These are the activations of a small neural network, seen along a few directions. Each row is one input.
Each table varies a few parts of the input and shows all the possible inputs, shuffled.
Descriptions start from the smaller parts, as in this example, which fits no table here: one of 8 places around a ring, together with either a single point or one of 11 places around a ring or (one of 3 separate values, together with one of 6 places along a line).
Shared parts are said once, and a part with two or three values counts as separate values.

Other details of the inputs shift rows strongly along two fixed directions, in all tables alike. That doesn't count.

Table:
R1: [-24,34,-11,-3,-17,5,50,-25,15,39,3,-27,53]
R2: [0,-2,16,-5,14,-7,0,-9,3,2,1,6,-2]
R3: [3,-13,10,5,2,-4,-11,13,9,15,3,-5,3]
R4: [9,14,-30,3,-17,2,9,21,-10,-13,-1,-8,0]
R5: [-6,-13,17,4,3,-2,-10,-1,11,11,3,-12,-1]
R6: [21,4,-16,11,-17,13,-14,18,-11,-14,9,8,-14]
R7: [6,-6,11,-3,10,-9,-9,-5,8,7,-1,17,-3]
R8: [-7,11,-22,7,-14,0,10,-2,-25,-34,-2,2,3]
R9: [-4,-10,15,0,16,-8,-14,-5,-2,-1,-11,6,-1]
R10: [8,-7,5,-3,6,3,-2,8,17,13,8,-2,0]
R11: [-25,36,-9,-2,-15,-2,42,-21,11,32,-17,-34,45]
R12: [6,-9,-23,-1,-17,13,4,4,-13,-26,4,-5,-9]
R13: [11,4,-19,6,1,-6,0,13,-22,-28,1,12,-12]
R14: [2,14,-24,2,-16,-2,12,0,-16,-20,8,16,1]
R15: [-3,1,16,4,-4,12,-11,-11,8,7,0,-3,-9]
R16: [8,1,-18,1,-13,11,6,6,-2,-26,18,-4,-14]
R17: [-5,-7,19,-5,9,-5,-7,-14,9,-1,-2,14,-9]
R18: [15,10,-21,3,-7,-4,10,13,-20,-23,10,13,0]
R19: [9,-7,12,-3,11,-10,-10,1,9,11,-3,20,0]
R20: [-12,3,9,-6,3,1,0,-4,12,6,-10,-16,-5]
R21: [-32,38,-4,1,-8,-9,51,-35,-2,24,-17,-21,52]
R22: [11,10,-23,7,-4,-6,8,15,-23,-21,0,11,0]
R23: [-8,3,14,-5,8,-5,9,-14,2,-2,1,3,1]
R24: [-2,4,3,-5,6,-3,-2,4,12,18,-10,-13,3]
R25: [-2,-2,13,-7,15,-7,-1,-4,1,7,3,10,-1]
R26: [-5,0,8,-2,17,-9,-3,-1,-4,5,-7,8,-2]
R27: [2,1,-19,5,-4,-2,-7,12,-26,-28,1,13,-8]
R28: [3,-21,16,4,8,-4,-21,11,10,9,5,-4,-10]
R29: [6,-24,7,-7,9,5,-14,3,8,9,-5,-2,-7]
R30: [7,10,-25,8,-10,-5,7,12,-25,-19,-4,8,13]
R31: [4,-3,18,4,1,10,-18,-7,10,11,-1,-1,-10]
R32: [-3,-2,-23,-2,-22,15,14,-2,-14,-26,3,-9,-3]
R33: [-8,-18,20,3,4,1,-15,1,9,0,5,-9,-14]
R34: [4,-5,15,3,3,10,-23,0,7,14,2,5,-14]
R35: [10,-25,6,-6,9,5,-14,10,8,12,-5,1,-4]
R36: [8,1,10,5,-2,8,-14,-2,7,15,0,0,-3]
R37: [0,16,-32,1,-19,5,10,15,-14,-18,2,-9,-7]
R38: [7,3,-22,7,-6,-4,-2,10,-25,-27,-2,9,-1]
R39: [-3,-18,4,-8,5,8,-6,-1,6,12,-4,-3,-2]
R40: [4,-3,16,-5,18,-10,-1,-5,5,11,-1,8,3]
R41: [1,-7,17,-4,10,-7,-8,-11,9,3,-2,15,-6]
R42: [-7,3,12,-1,14,-10,5,-11,0,6,-11,0,6]
R43: [4,-8,11,-5,10,3,-3,0,21,16,8,-5,-2]
R44: [-5,-14,12,3,3,-1,-14,8,7,10,7,-5,-6]
R45: [-8,-2,10,-5,1,9,7,-9,16,2,9,-10,-3]
Each input here is: one of 5 places along a line, together with either one of 4 places along a line or one of 5 separate values.
The inputs of R29 and R39 match in every part but the place on the line of 5. If R36 is changed in the same way as R29 into R39, which row does it become?
Answer: R34
Change only the choice among 5 separate values in R35. List by row number the other rows that result.
Answer: R3, R4, R6, R10
Which other rows agree with R2 in the place on the line of 5? List them by row number.
Answer: R5, R9, R11, R12, R16, R31, R41, R42
Which other rows agree with R21 in the place on the line of 5? List them by row number.
Answer: R8, R15, R17, R20, R23, R32, R33, R45
Change only the place on the line of 4 in R18. List by row number the other rows that result.
Answer: R19, R22, R30

Table:
R46: [-10,-8,17,-5,9,-1,-1,-10,12,14,-5,-7,3]
R47: [5,5,-16,1,-3,-6,9,6,-14,-12,0,8,7]
R48: [12,-6,-23,3,-8,4,-12,21,-23,-53,11,10,-39]
R49: [7,8,-30,4,-14,0,12,12,-20,-24,7,4,2]
R50: [4,7,-8,1,-3,-3,9,2,-4,-2,4,5,7]
R51: [-9,21,-23,5,-18,-1,27,-7,-15,-7,-2,-8,24]
R52: [3,-18,16,-1,11,1,-21,6,10,12,-4,0,-10]
R53: [1,5,-9,3,-2,-5,3,2,-12,-3,-6,5,9]
R54: [5,-5,-10,3,-11,10,-7,11,-2,-6,4,-8,-7]
R55: [17,-22,16,-4,21,-2,-33,19,8,-9,6,16,-37]
R56: [2,-8,0,-2,8,-5,-7,2,-11,-21,-1,13,-13]
R57: [3,-12,22,-3,20,-7,-17,-4,5,5,-5,15,-9]
R58: [-13,26,-17,5,-16,-3,31,-11,-8,16,-9,-14,40]
R59: [0,13,-24,5,-13,-3,15,1,-22,-22,-1,4,9]
R60: [-10,5,15,-6,13,-8,9,-8,18,35,-11,-11,22]
R61: [-8,20,-13,1,-10,-4,25,-14,-12,-8,-1,3,19]
R62: [-4,16,-14,5,-22,10,16,-4,1,10,3,-14,18]
R63: [13,-3,-13,2,-8,5,-3,13,-5,-17,12,6,-13]
R64: [24,-13,-14,2,3,-2,-19,23,-19,-40,12,27,-33]
R65: [-7,-4,18,-4,15,-5,-6,-4,12,17,-9,-6,1]
R66: [-12,3,21,-3,5,-1,7,-18,19,33,-6,-10,19]
R67: [-1,-10,13,-5,10,-2,-4,0,15,21,-3,-5,6]
R68: [4,8,-14,6,-16,6,5,4,-7,-6,6,-2,3]
R69: [4,-1,-7,1,-2,0,-3,2,-12,-26,8,11,-16]
R70: [-4,14,-24,2,-22,8,25,1,-2,4,4,-17,21]
R71: [6,-4,0,2,2,0,-10,4,-6,-15,4,11,-14]
R72: [-2,-14,14,-3,6,6,-11,0,13,12,-2,-9,-6]
R73: [-5,-4,20,-5,15,-3,-8,-7,12,7,-3,2,-10]
R74: [0,-2,-15,1,-14,11,4,4,-7,-21,7,-8,-11]
R75: [-2,-2,17,0,11,-4,-8,-5,9,20,-6,4,6]
R76: [4,-23,19,-3,14,1,-24,6,9,2,-1,3,-20]
R77: [-18,1,22,-6,14,-8,9,-20,13,27,-13,-7,21]
R78: [0,-5,11,-4,3,4,-1,-2,18,22,3,-7,5]
R79: [4,16,-25,6,-18,4,10,7,-17,-27,8,1,-6]
R80: [3,-17,20,-3,8,7,-20,0,16,10,3,-1,-16]
R81: [-7,-8,21,-5,7,5,-5,-12,18,17,1,-7,-3]
R82: [-3,2,-1,0,-5,4,4,-6,0,-7,5,-1,-4]
R83: [9,-14,18,-1,18,-6,-24,4,2,3,-4,18,-15]
R84: [-3,3,15,0,8,-3,-6,-3,11,21,-6,-3,4]
R85: [-14,29,-17,4,-17,-2,31,-9,-4,17,-9,-19,36]
Describe the family of inputs behind these rows.
Answer: one of 2 separate values, together with one of 4 places along a line, together with one of 5 places along a line
The inputs of R65 and R79 match in every part but the choice among 2 separate values. If R72 is changed in the same way as R65 into R79, which row does it become?
Answer: R80
The inputs of R73 and R48 match in every part but the choice among 2 separate values. If R84 is changed in the same way as R73 into R48, which row does it become?
Answer: R85
Change only the choice among 2 separate values in R63. List by row number the other rows that result.
Answer: R67
Change only the place on the line of 5 in R85. List by row number the other rows that result.
Answer: R52, R53, R54, R58
